These are the activations of a small neural network, seen along a few directions. Each row is one input.
In each table, some parts of the input vary, and every possible input appears once, in random order.
A made-up example of a description, with smaller parts first: one of 2 separate values, together with either a single point or one of 9 places along a line or (one of 5 places around a ring, together with one of 6 places along a line).
Shared parts are said once, and a part with two or three values counts as separate values.
(in the rows, 128 means zero)

Other details of the inputs shift rows strongly along three fixed directions, in all tables alike. That doesn't count.

Rows:
x1: [161  78 123 146 155 127 139  67 120 154  88]
x2: [140 165 116 127 186 129 151 158 126  85 235]
x3: [149  91 125 129 167 122 123  58 113 147  81]
x4: [143 179 124 107 155 157 130 171 138 125 212]
x5: [131  92 127  86  94 140  95 131 175 146 101]
x6: [125 101 140  85  94 144 102 118 174 156 113]
x7: [ 90 157  70 148 114  94 186 153  55 189  38]
x8: [136 177 102 137 185 141 125 148 109  92 240]
x9: [126 108 160 114  89 136  86 150 169  99 173]
x10: [127 146 137 132 152 128 126 130 120 105 144]
x11: [121  94 155 106  85 136  84 109 149 116 112]
x12: [142 155 142 107 132 163 112 149 171 126 170]
x13: [173  84 135 150 157 135 139  70 114 151  83]
x14: [123 110 159 112  93 118  94 107 171 106 100]
x15: [149 154 127 150 189 134 156 129 113 105 163]
x16: [129 113 165 121  90 137 107 152 182  88 163]
x17: [181 176 102 184 219 136 167 115 101 116 182]
x18: [ 48 185 110 109  52  97 162 216 110 143 136]
x19: [127  97 153 133  82 125  92 112 173 119 103]
x20: [ 91 142  75 133 116 102 184 158  39 194  48]
x21: [ 35 155 127 103  55  76 152 210  79 108 142]
x22: [127  85 166 100  94 125 112 118 162 110 110]
x23: [118 108 151 120  80 130  85 104 167 110 100]
x24: [163 107 134 149 163 125 141  64 132 137  70]
x25: [149 148 129 109 133 160 104 165 173 115 161]
x26: [170 144 104 190 215 142 152  90  76 148 126]
x27: [154 107 130 152 158 146 113  62 112 142  75]
x28: [ 55 128  96 142  82  80 164 169  60 152 113]
Each input here is: one of 4 places along a line, together with either one of 2 separate values or one of 5 places around a ring.
Q: Changing only the place on the line of 4 turns x28 into x9. The same change can be made to x6. Which row results?
A: x4
Q: Change only the choice among 2 separate values in x7. List by row number the other rows that result.
A: x18
Q: Change only the choice among 2 separate values in x5. List by row number the other rows that result.
A: x6
Q: A walk changes only the place on the ring of 5. It starts at x27 and steps to x26. List the rest of the walk in order.
A: x16, x15, x10

Rows:
x29: [108 172 134 119  94 143  94 181 172  87 216]
x30: [181 141 125 173 201 151 136 101 108 122 132]
x31: [102 108 146 122  83 117 149 159 121 127  98]
x32: [167 146 108 145 190 165 122 107 117 148 156]
x33: [185 150 119 163 200 140 141  92 113 112 127]
x34: [101 133 111 145 121  94 155 145  46 137 164]
x35: [134  78 149  85  93 127 120 102 148 155  50]
x36: [175 102 145 140 219 146 106  38 132 103 137]
x37: [120  86 158  90  85 136 112 141 153 143  94]
x38: [112  88 143  98  75 142  95 117 140 155  64]
x39: [ 68 151 112 132 134  96 156 156  65  97 180]
x40: [182 125 118 119 181 160 113  70 126 148 100]
x41: [131 150 157 106  96 141  66 158 208  83 199]
x42: [153 134 114 168 182 120 151  80 100 138  76]
x43: [120 107 169  96  98 135  72 141 174  69 225]
x44: [113 154 150 103 108 124 127 186 179  71 204]
x45: [103 146 112 155 126 110 184 170  84 137 139]
x46: [ 89 114  49 141 123  80 169 175  59 152 113]
x47: [107 188 118 160 133 121 154 203 108  91 214]
x48: [129  87 152 136  84 107 111  88 161 138  53]
x49: [127  98 146 115  87 129  91  93 144 139  44]
x50: [109 125 134  95 115 118 135 146 143 136 119]
x51: [ 96 124 131 143  71 107 138 138 131 125 102]
x52: [ 86 139 101 135 120 105 184 172  65 172 110]
x53: [118 106 137  96  85 128  94 111 167 146  95]
x54: [138 106 136 103 100 157  87  99 180 137 124]
x55: [144  98 160 104 100 132 120 122 170 106 108]
x56: [ 95 156  83 133 141 107 166 124  59 172  74]
x57: [106 138 140 125  94 136 100 159 129 119 126]
x58: [121 114 126 110 110 130 138 130 143 150 124]
x59: [168 161 109 156 207 146 120  89 115 132 129]
x60: [ 89 145  98 154 109  95 199 152  73 149 109]
x61: [207 112 134 153 201 145 136  59 157 136 124]
x62: [174 180 123 156 199 173 102 143 146  99 230]
x63: [123 118 131 104 117 115 135 135 146 150 120]
Q: Describe the family of inputs behind these rows.
A: either a single point or one of 4 places along a line or (one of 5 places around a ring, together with one of 6 places around a ring)
Q: Change only the place on the ring of 5 in x62. List by row number the other rows that result.
A: x32, x45, x47, x52
Q: Which other rows belong to the same alternative as x43? List them by row number.
A: x34, x36, x39
